Each row has a name. Each piece below is followed by the name of the row it came from, unless a question asks for something else. Each question is about the rows just above it. Places in a row count from 1.

[ -1.4 -26.0  -1.0 -21.1   5.3   8.5  11.5 -11.3 -12.0  -7.2 -26.9  24.9
  -8.1  -2.9] : Zosop
[-62.7  86.9  34.2   1.0 -80.7 -11.7 -16.8 -11.6 -42.3   6.7   1.1  28.4
  37.9 -14.8] : pidu
[ -6.8 -32.4  11.2   6.6   5.3   8.5  11.4 -11.3 -12.0  -2.5 -21.8 -22.9
 -23.6  -2.4] : remu
After [ 11.4 -11.3 -12.0], its row goes on with  [ -2.5 -21.8 -22.9 -23.6  -2.4]
Go on from [  5.3   8.5  11.5 -11.3] to the end of its row.  [-12.0  -7.2 -26.9  24.9  -8.1  -2.9]

[-0.2  0.6  3.7 -1.1 -0.6 -1.2 -5.6  0.8 -1.6 -8.5 -1.0  1.0  3.8 -0.6
 -0.2 11.5 -5.0  4.2 -3.5 -3.1 -1.6 -1.9  7.4 -1.7 -5.5 -7.4  4.1 10.1
 -3.3  0.2  3.5 -0.7 -5.6 -1.3  4.0  4.6  0.5  2.5  4.7 -0.6  4.8  4.0
  8.4 -4.9  0.8 -2.5  1.4  6.2 -0.9 -4.1 -1.2  4.3 -4.4  5.8 -6.6] : det
[ -9.3   2.1  -2.1  -2.3   3.4   1.7  -1.5  -0.4   2.0   9.3  -0.2  -6.1
  -0.1  -5.9  -0.2  -4.4   8.8  -5.8  -1.1  -3.1  -1.6   2.2  -1.8  -1.7
  -3.1   0.8  -8.0  -3.1  -3.3  -6.2   3.5   2.6   5.6  -3.4  -1.5   9.0
   0.1  -0.5 -11.6  -5.9   4.8  -1.5  -2.0   7.1  -2.1  -0.3   1.4   0.1
   0.0  -1.1   1.1  -2.9   5.1  -0.6   4.5] : pelu
[ -9.3  -1.0  -3.3  -4.7   1.4  -0.2   0.5  -0.8   0.2   5.7   0.2  -6.1
  -2.0  -5.9  -9.0  -4.4  -1.5  -8.3   6.1  -3.1   2.8   8.4   0.5  -6.2
  -0.7   6.2  -1.9   3.5   6.1  -3.0   5.9   3.7   0.0   5.2  -2.6   0.2
   2.1  -3.5  -7.6  -5.9  -1.5  -2.6  -2.0   4.1  -1.6  -1.4   3.0  25.9
   2.4  -1.1   0.0  -1.5   9.9 -10.2  -3.8] : pofa
[13.5 -2.5  1.4  2.6 -2.6 -0.7  0.5  0.5 -1.6 -8.5  0.7  5.7 -0.1  4.6
 -0.2  1.9 -8.4  6.7 -1.1  4.8  1.3 -1.9  0.5  2.7  1.7 -2.0  7.1  0.2
  3.0  6.7 -3.9 -2.9 -5.6  3.1  1.8 -8.7 -1.4 -0.5  8.7  4.6 -4.6  1.8
  0.6 -7.9  4.3  0.8 -1.6 27.1 -1.1  0.4  0.0  2.9 -6.8 -0.6 -3.8] : rusev
[ 9.0  0.6 -2.1  2.6 -0.6  4.0  4.6 -0.4  3.7  2.2 -1.4  5.7 -0.1  7.3
 -2.4 -7.6 -1.5 -0.8  6.1  4.8  1.3  0.2 -6.5  1.3  6.5  6.2  1.1 -6.4
  6.1  6.7 -6.4 -1.8  2.8  3.1 -2.6 -4.2  5.3 -4.9  4.7  7.3 -7.8 -2.6
 -7.2  1.1 -7.9  4.1 -3.1 22.1  2.4  5.0 -2.3 -2.9  0.4 -7.0  4.5] : Tif
[-0.2  5.2  1.4 -2.3  0.4 -1.9 -9.7  1.1  3.7 -1.4  0.9  1.0  7.7 -0.6
 -0.2  8.3 -1.5  1.7 -3.5 -5.1 -4.5 -3.9  2.8 -3.2 -3.1 -7.4  4.1 10.1
 -3.3  0.2  1.0 -0.7  2.8 -1.3  2.9 13.5  3.2  1.0  4.7 -0.6  7.9  2.9
  5.8  1.1  0.3 -0.3 -1.6  7.8  1.2 -1.1 -3.4  1.4 -2.0  9.0 -1.0] : ren
[  9.0  -1.0  -0.9  -1.1  -1.6  -0.7  -1.5   0.2   0.2  -5.0   0.7   3.3
   1.9   2.0  -6.8   1.9 -11.9   1.7   6.1   2.8   1.3   2.2   0.5  -3.2
   1.7   0.8   7.1   6.8   9.2   6.7  -1.5  -0.7  -5.6   7.4   0.7  -8.7
  -0.3  -3.5   8.7   2.0  -4.6   0.7   0.6  -4.9   0.8  -0.3  -0.1  -3.1
   2.4   0.4  -2.3   2.9   0.4  -3.8  -6.6] : bosop
[-9.3  0.6  1.4 -1.1  2.4 -0.8 -1.5 -0.1 -1.6  5.7 -1.4 -3.7 -2.0 -5.9
 -0.1  1.9 -0.1 -0.8 -0.8 -5.1 -1.6 -0.8  2.8  1.3 -5.5 -2.0 -8.0 -3.1
 -9.6 -9.4 -0.1  1.5  2.8 -5.6  0.7  9.0  2.4  4.0 -7.6 -5.9  7.9  0.7
  3.2 -0.1 -2.8 -1.4  1.4  9.9 -2.3 -2.6  2.3  0.0  0.4  5.8  4.5] : Doda
[ -9.3  -5.6   1.4  -2.3  -0.6   1.4   2.6  -0.1  -6.9  -5.0  -0.8  -6.1
  -5.9  -5.9  -0.2   1.9  -1.5   1.7  -3.5  -3.1   4.3   4.3   7.4   1.3
  -5.5   0.8  -1.9   3.5  -3.3  -6.2   5.9   1.5  -8.4   0.9   0.7  -8.7
   2.9   2.5  -3.5  -5.9   1.6   0.7   5.8  -4.9   0.9  -3.6   6.0 -89.1
  -3.4  -5.6   3.4   4.3   0.4  -3.8  -6.6] : giv
Every place of [-0.8] in Doda:  6 18 19 22
Go on from [-9.7  1.1  3.7] to the end of its row.  [-1.4  0.9  1.0  7.7 -0.6 -0.2  8.3 -1.5  1.7 -3.5 -5.1 -4.5 -3.9  2.8
 -3.2 -3.1 -7.4  4.1 10.1 -3.3  0.2  1.0 -0.7  2.8 -1.3  2.9 13.5  3.2
  1.0  4.7 -0.6  7.9  2.9  5.8  1.1  0.3 -0.3 -1.6  7.8  1.2 -1.1 -3.4
  1.4 -2.0  9.0 -1.0]

[-56.8  33.2 -30.8  35.9  26.9   3.4   2.5] = Banab
[  0.2  18.6 -30.7  35.9  -2.6   4.1 -56.7] = Zanim
[-56.8  33.2 -30.7  19.3 -62.8   3.4   2.5] = kor
[  0.2 -49.9   4.1  -2.6  18.6 -56.6  35.9] = tavup
Put [-30.7  35.9  -2.6   4.1 -56.7   0.2  18.6] back in order: which row is it?  Zanim
After [ 4.1 -2.6], its row goes on with  [ 18.6 -56.6  35.9]
Which row holds these entries in another order? [  4.1 -56.6  18.6  -2.6  35.9 -49.9   0.2]  tavup
Go on from [-62.8   3.4] to the end of its row.  [2.5]
[-56.7 -30.7  -2.6   0.2   4.1  18.6  35.9] is which row reordered?  Zanim
After [-30.8  35.9], its row goes on with  [26.9  3.4  2.5]

[-20.9 -37.1  15.8  15.8] = sakiz
[ 29.5  61.5  -1.7 -14.0] = kupab
[-14.8   4.5 -49.6  24.5] = Pivam
[-18.2 -19.8  60.1  15.9] = nepo
[-45.8 -17.3  54.8 -29.8] = sev
[ 51.3  -9.0 -48.0  30.2] = zenu
[-26.2  -5.0  47.3 -61.8] = bapa
[-26.2  -5.1  47.3 -61.8] = ruzo
[ 15.7  23.9 -60.5  53.1] = tak
[-45.8 -17.3  54.8  15.2] = Sis
[-17.5 -35.7  69.3 -46.4] = bubi
[ 15.8  -3.8 -54.9 -21.3] = Buge
Go on from [-26.2  -5.0] to the end of its row.  [ 47.3 -61.8]
The rest of the row after [ 15.7  23.9 -60.5]:  [53.1]
At which places does sakiz hold [15.8]?  3 4

[-74.8   0.5   3.5  16.1] = suzo
[-52.0 -15.7 -39.0 -65.4] = Manem
[-52.1 -15.6 -39.0 -11.9] = rop
[-52.1 -15.7 -39.0 -11.9] = Lev
[-11.4  54.8  33.8  -7.2] = besav
[-42.7  59.4 -42.7 -42.7] = Kepot
[-52.0 -15.8 -39.0 -65.4] = Nofeb
After [-52.1 -15.7 -39.0], its row goes on with  [-11.9]
After [-52.1 -15.7], its row goes on with  [-39.0 -11.9]
At which places does Kepot hold [-42.7]?  1 3 4
After [-52.0 -15.7 -39.0], its row goes on with  [-65.4]
Go on from [-42.7  59.4 -42.7] to the end of its row.  [-42.7]
Go on from [54.8 33.8] to the end of its row.  [-7.2]
After [-52.1 -15.6 -39.0], its row goes on with  [-11.9]

[-19.9  34.7 -11.1  -4.1  23.4  20.1   4.3  17.0  -2.0 -16.9] -> roru
[  6.2 -34.8  -7.6 -34.8 -34.8 -10.4  -8.1 -55.2  38.4  -4.8] -> seso
[-32.2  14.1  44.3 -57.2  48.6  11.7 -74.0  44.4   3.5  36.1] -> vuv
[-37.8  48.8  -5.5 -11.7 -22.2  -3.4 -26.1  30.2  28.7 -58.2] -> Ralog
[-19.9  34.7  -4.7  -4.1  23.4  20.1   4.3  17.0  -2.0 -16.9] -> Gimil
[ 30.2 -58.2  28.7   8.9   2.2 -37.8 -22.2 -11.7  -5.5  48.8] -> patul
Places of [-37.8] in row Ralog:  1
[-22.2 -11.7  -5.5  48.8  30.2 -58.2  28.7   8.9   2.2 -37.8] is which row reordered?  patul
The rest of the row after [-34.8 -34.8]:  [-10.4  -8.1 -55.2  38.4  -4.8]
At which places does seso hold [-34.8]?  2 4 5

[ 15.0  -7.1 -16.3   0.8  -4.9  25.7  28.4   1.2  21.3 -28.1   8.2  45.6] : Keb
[ -8.1   0.9 -32.2  -0.2  15.4 -15.7 -10.5 -37.9 -36.1  -0.3  41.8  -3.2] : Fenu
[-15.7  -8.1 -32.2  -0.3  -0.2  41.8 -10.5 -37.9 -36.1  -0.3  41.9 -10.5] : Subun
[ 25.7  30.7  22.4 -21.6  23.9 -35.7  20.8   7.8   4.5  -8.6  30.6 -21.4] : tuno
[-35.7  23.9   7.8  30.7 -21.6  22.4  30.7  20.8 -21.4  25.7  -8.6   4.5] : ligul
[-57.4  57.3  64.0  54.9  24.6 -28.8   8.6 -43.1 -11.1   7.8  25.4  -5.4] : Muf
[ 41.8 -37.9 -36.1 -32.2  15.4  -0.2   0.9 -10.5  -8.1  -0.3  -3.2   6.5] : Bosar
Which row holds these entries in another order? [  6.5  41.8 -37.9 -36.1 -32.2  15.4  -0.2   0.9 -10.5  -8.1  -0.3  -3.2]  Bosar
At which places does Fenu hold [-32.2]?  3
Put [-15.7 -10.5  -0.3  41.9 -10.5  -8.1  41.8 -32.2 -36.1  -0.2  -0.3 -37.9] back in order: which row is it?  Subun
Which row holds these entries in another order? [-21.4   7.8  -8.6 -21.6  30.7   4.5 -35.7  20.8  22.4  30.7  25.7  23.9]  ligul
[ 25.7   8.2  -7.1  28.4  -4.9   0.8 -28.1  45.6 -16.3   1.2  21.3  15.0] is which row reordered?  Keb
Go on from [-10.5 -37.9 -36.1  -0.3  41.8] to the end of its row.  [-3.2]

[ 14.5  62.9  47.6   5.5  26.4  11.8   7.8 -23.2 -86.8  28.2 -34.2   5.1
  16.1 -21.3  41.4  12.5  56.7 -42.5 -76.8 -17.8   1.8 -49.5 -10.5 -13.3
  24.5  21.6   7.1   4.0  39.7  37.2 -11.3  39.4  -1.4  14.9   6.3  37.7
  82.8   6.9 -49.0  -2.8 -44.8   1.2 -60.4] -> sodu
[-60.4 -86.8  12.5  37.2  39.7 -11.3   7.1 -76.8  24.5   5.1   5.5 -21.3
  47.6   4.0  37.7 -17.8  26.4 -10.5  82.8 -34.2  28.2  16.1 -13.3   6.9
   1.2   7.8  21.6  62.9   1.8  -2.9  41.4  11.8 -49.0  56.7  39.4  14.5
 -42.5  14.9 -44.7   6.3 -49.5 -15.0  13.9] -> Vif
[ 62.9   1.8  -1.4  41.4  12.5  39.4   7.1  16.1   5.5  26.4  82.8  11.8
 -42.5 -17.8  21.6  14.9   6.3  14.5 -60.4  28.2  24.5   7.8 -86.8 -44.8
 -34.2   1.2 -13.3 -49.5 -23.2  47.6  37.7   4.0  -2.8 -76.8  56.7   5.1
 -10.6 -21.3 -11.3  37.2   6.9  39.7 -49.0] -> zupa
[-60.5 -87.0  12.7  37.3  39.7 -11.3   7.1 -76.8  24.5   5.1   6.0 -21.4
  44.5   4.0  37.7 -17.8  26.1 -10.7  83.3 -34.3  28.1  16.1 -13.3   6.9
   1.2   7.8  21.5  63.2  -5.2  -2.9  41.5  11.8 -48.7  56.7  39.4  14.7
 -42.5  14.9 -44.7   6.3 -49.5 -14.8  14.0] -> dov
[-60.4 -86.8  12.5  37.2  39.7 -11.3   7.1 -76.8  24.5   5.1   5.5 -21.3
  47.6   4.0  37.7 -17.8  26.4 -10.5  82.8 -34.2  28.2  16.1 -13.3   6.9
   1.2   7.8  21.6  62.9   1.8  -2.9  41.4  11.8 -49.0  56.7  39.4  14.5
 -42.5  14.9 -44.8   6.3 -49.5 -23.2  -1.4] -> volu
[-86.8 -76.8 -60.4 -49.5 -49.0 -44.8 -42.5 -34.2 -23.2 -21.3 -17.8 -13.3
 -11.3 -10.6  -2.8  -1.4   1.2   1.8   4.0   5.1   5.5   6.3   6.9   7.1
   7.8  11.8  12.5  14.5  14.9  16.1  21.6  24.5  26.4  28.2  37.2  37.7
  39.4  39.7  41.4  47.6  56.7  62.9  82.8] is which row reordered?  zupa
After [16.1  5.5 26.4 82.8], its row goes on with  [ 11.8 -42.5 -17.8  21.6  14.9   6.3  14.5 -60.4  28.2  24.5   7.8 -86.8
 -44.8 -34.2   1.2 -13.3 -49.5 -23.2  47.6  37.7   4.0  -2.8 -76.8  56.7
   5.1 -10.6 -21.3 -11.3  37.2   6.9  39.7 -49.0]
Put [ -1.4 -60.4 -86.8  12.5  37.2  39.7 -11.3   7.1 -76.8  24.5   5.1   5.5
 -21.3  47.6   4.0  37.7 -17.8  26.4 -10.5  82.8 -34.2  28.2  16.1 -13.3
   6.9   1.2   7.8  21.6  62.9   1.8  -2.9  41.4  11.8 -49.0  56.7  39.4
  14.5 -42.5  14.9 -44.8   6.3 -49.5 -23.2] back in order: which row is it?  volu
Put [-60.4   1.2 -44.8  -2.8 -49.0   6.9  82.8  37.7   6.3  14.9  -1.4  39.4
 -11.3  37.2  39.7   4.0   7.1  21.6  24.5 -13.3 -10.5 -49.5   1.8 -17.8
 -76.8 -42.5  56.7  12.5  41.4 -21.3  16.1   5.1 -34.2  28.2 -86.8 -23.2
   7.8  11.8  26.4   5.5  47.6  62.9  14.5] back in order: which row is it?  sodu

[  8.3   3.3  -0.5 -67.7  33.0  -6.3 -35.4  -2.6 -25.6  16.4  -6.2]  bivaf
[ 13.4 -18.7  41.7   5.9  21.7  27.5  11.7 -10.0  -9.9  15.1  -5.9]  Gem
[ -6.1  -7.7 -28.9 -25.2  -2.0 -23.3  -4.1 -53.0   2.1 -18.8  31.3]  bal
[ 37.4  35.4 -11.4  32.0 -17.5   3.2   4.2  48.5  25.4  12.1 -25.7]  fami
[ 27.5  15.8   2.1  32.5 -13.0  14.9  27.3  -1.8 -10.1  26.2  -7.0]  kab
[ 15.2  13.9 -15.4 -18.0  47.8  43.8 -40.7  24.2  -6.0   2.2 -17.9]  Fama
[-25.7  12.1  25.4  48.5   4.2   3.2 -17.5  32.0 -11.4  35.4  37.4] is which row reordered?  fami
The rest of the row after [27.5 15.8  2.1]:  [ 32.5 -13.0  14.9  27.3  -1.8 -10.1  26.2  -7.0]

[-32.4 -27.2 -25.5   8.3  12.3  34.2 -26.4] : repe
[-32.4 -25.5  12.3   8.3 -27.2  34.2  34.2] : tebi
[-25.4  29.2 -13.2 -16.4   9.6  32.5 -34.2] : ridek
[  3.8  -3.2  12.3 -80.0  -7.1 -49.2  25.4] : mur
[ 23.3   4.1  -7.3 -67.4  29.9 -18.7 -30.4] : Fimo
Put [ 34.2  34.2 -27.2   8.3  12.3 -25.5 -32.4] back in order: which row is it?  tebi
The rest of the row after [ 8.3 12.3]:  [ 34.2 -26.4]
[-32.4 -27.2 -26.4 -25.5   8.3  12.3  34.2] is which row reordered?  repe
At which places does tebi hold [-25.5]?  2

[-22.6  -4.0  -3.7  17.7  72.3 -38.6  20.3  57.0  19.6  -4.5] -> zus
[ 14.0 -53.3  65.5  34.6 -40.4 -25.2  15.8 -50.1   0.3  20.8] -> sor
[ -8.6   5.8   3.6 -40.4 -25.8   9.7 -58.6 -18.8  15.1  -4.9] -> daz
[-27.3  -5.7 -17.3  47.9  22.1  16.3  38.3  47.7 -17.9 -26.4] -> musu
[ 24.1 -47.4  49.6  27.3 -49.1  17.1 -44.4  -6.9  12.9  24.2] -> vus
[-58.7 -22.1  -2.4 -46.5 -58.7  19.4  -2.5 -58.7 -58.7 -46.5] -> loso
[ 24.1 -47.4  49.6  27.3 -49.1  17.1   6.4  -6.9  12.9  24.2] -> Nitu
[ 14.0 -53.3  65.5  20.8 -50.1   0.3 -40.4 -25.2  15.8  34.5] -> zesan
[-19.5  -6.4   7.9 -43.8 -45.9  41.1   2.8   3.6  52.5   8.8] -> guded
Put [ -2.4 -46.5  19.4 -22.1 -58.7 -58.7 -46.5  -2.5 -58.7 -58.7] back in order: which row is it?  loso
Places of [-58.7] in row loso:  1 5 8 9
Which row holds these entries in another order? [-53.3 -50.1 -40.4 -25.2   0.3  14.0  15.8  20.8  34.6  65.5]  sor
Put [-25.2  15.8  34.5  14.0 -53.3  65.5  20.8 -50.1   0.3 -40.4] back in order: which row is it?  zesan
Put [  8.8  -6.4 -45.9   7.9 -43.8 -19.5   3.6  52.5   2.8  41.1] back in order: which row is it?  guded
After [-22.6  -4.0  -3.7  17.7], its row goes on with  [ 72.3 -38.6  20.3  57.0  19.6  -4.5]

[46.4 34.7 34.9 34.8 46.4]  Kuz
[34.8 -8.7 -8.6 46.4 34.8]  deka
[34.8 46.4 34.9 46.4 34.8]  Tugal
[34.8 46.4 -8.6 -8.7 34.8] is which row reordered?  deka
At which places does Tugal hold [34.8]?  1 5
[-8.7 -8.6 34.8 34.8 46.4] is which row reordered?  deka
Which row holds these entries in another order? [34.8 34.8 -8.7 -8.6 46.4]  deka
Go on from [46.4 34.7 34.9 34.8] to the end of its row.  [46.4]
[34.7 34.8 34.9 46.4 46.4] is which row reordered?  Kuz

[-10.0 -10.7 -18.8  -6.7  25.6  19.8  10.6  12.8  30.6  49.2   5.1   9.4
  29.6   1.8   2.0 -29.7 -76.8  -3.3]  bur
[-12.6  14.8 -17.8   4.7   5.2   4.4  21.1 -19.1 -57.7  -4.7   6.8  -2.4
  -2.9  12.8 -18.8  -8.2 -89.0  -1.5]  luz
[-10.0 -10.7 -18.8  -6.7  25.6  19.8  21.1  12.8  30.6  49.2   5.1   9.4
  29.6   1.8   2.1 -29.7 -76.8  -3.3]  loned
[-12.6  14.8 -17.8   4.7   5.2   4.4  21.1 -19.1 -57.7  -4.7   6.8  -2.8
  -2.9  12.8 -18.8  -8.2 -89.0  -1.5]  Muso
[ 12.8  19.8 -10.0  -6.7   2.0  49.2   1.8 -10.7 -18.8  10.6  30.6   5.1
 -29.7  29.6 -76.8  -3.3   9.4  25.6] is which row reordered?  bur
After [  2.0 -29.7], its row goes on with  [-76.8  -3.3]
[ 49.2   5.1  19.8 -76.8   2.0  12.8 -10.0   1.8   9.4  30.6  29.6  25.6
 -29.7  10.6  -3.3 -18.8 -10.7  -6.7] is which row reordered?  bur

[ 39.6   8.8 -13.1  19.6 -20.2   3.2  25.9  -4.7] -> gipod
[-53.2  -2.5 -40.9  -6.0  22.2  28.0 -21.1   2.0] -> ral
[  6.7   6.4  -7.7  -7.7  11.0  -3.3 -43.2  -8.7] -> metu
[ 66.5  40.7  -4.2  34.3 -13.2   8.9   2.7   8.7] -> vunul
[ 35.0 -34.9  -3.4  -7.1   3.9 -22.3  -3.4  13.6] -> Fogem
[-13.1   8.7 -13.1  19.6  17.5   8.7 -13.1   8.7] -> Nuz
[-18.8 -21.0  26.3  -5.2 -20.9  -4.9  15.9   7.5] -> paf
[  3.8 -23.3 -12.6  42.4  24.7  11.7  42.4 -12.5] -> vum
[  9.7 -88.3 -47.3   3.2   1.8  13.3  27.1  53.2] -> zibad
Every place of [-13.1] in Nuz:  1 3 7
After [  8.7 -13.1  19.6], its row goes on with  [ 17.5   8.7 -13.1   8.7]
Every place of [3.2] in zibad:  4
Every place of [-12.6] in vum:  3

[ 26.3  -7.1   3.1  13.4  28.9 -15.6]  keru
[14.7 30.4  1.8 36.7  0.4 -6.9]  tavo
[ 35.4  -2.1 -13.4  31.7  -5.3   3.1]  tadal
[ 26.2  30.5   1.8  33.2   6.4 -11.4]  Lat
[-47.2 -32.1  18.1 -15.3 -12.2  24.4]  bedid
[31.8 31.8 31.8 31.8 31.9 20.6]  Kulev
[ 31.8  55.0  31.8 -13.1 -46.9  20.6]  Pigaz
The rest of the row after [30.5  1.8]:  [ 33.2   6.4 -11.4]
[-15.6  -7.1   3.1  13.4  26.3  28.9] is which row reordered?  keru
Put [-11.4   6.4  33.2   1.8  30.5  26.2] back in order: which row is it?  Lat
Places of [31.8] in row Kulev:  1 2 3 4
Every place of [1.8] in tavo:  3
Every place of [31.8] in Pigaz:  1 3

[ 8.5 -0.3 17.2 17.2 17.2  8.5] -> manun
[-13.8 -41.8  19.1   7.7 -30.0  -6.3] -> gami
[-20.3   8.4 -12.1 -31.1  10.1 -45.3] -> gelo
[ -0.3   8.5 -19.7 -38.7  17.1 -38.5] -> Veb
[17.2 17.2 17.2  8.5  8.5 -0.3] is which row reordered?  manun
Which row holds these entries in another order? [17.2  8.5  8.5 -0.3 17.2 17.2]  manun
[-38.5  17.1 -38.7 -19.7   8.5  -0.3] is which row reordered?  Veb
Every place of [8.5] in manun:  1 6

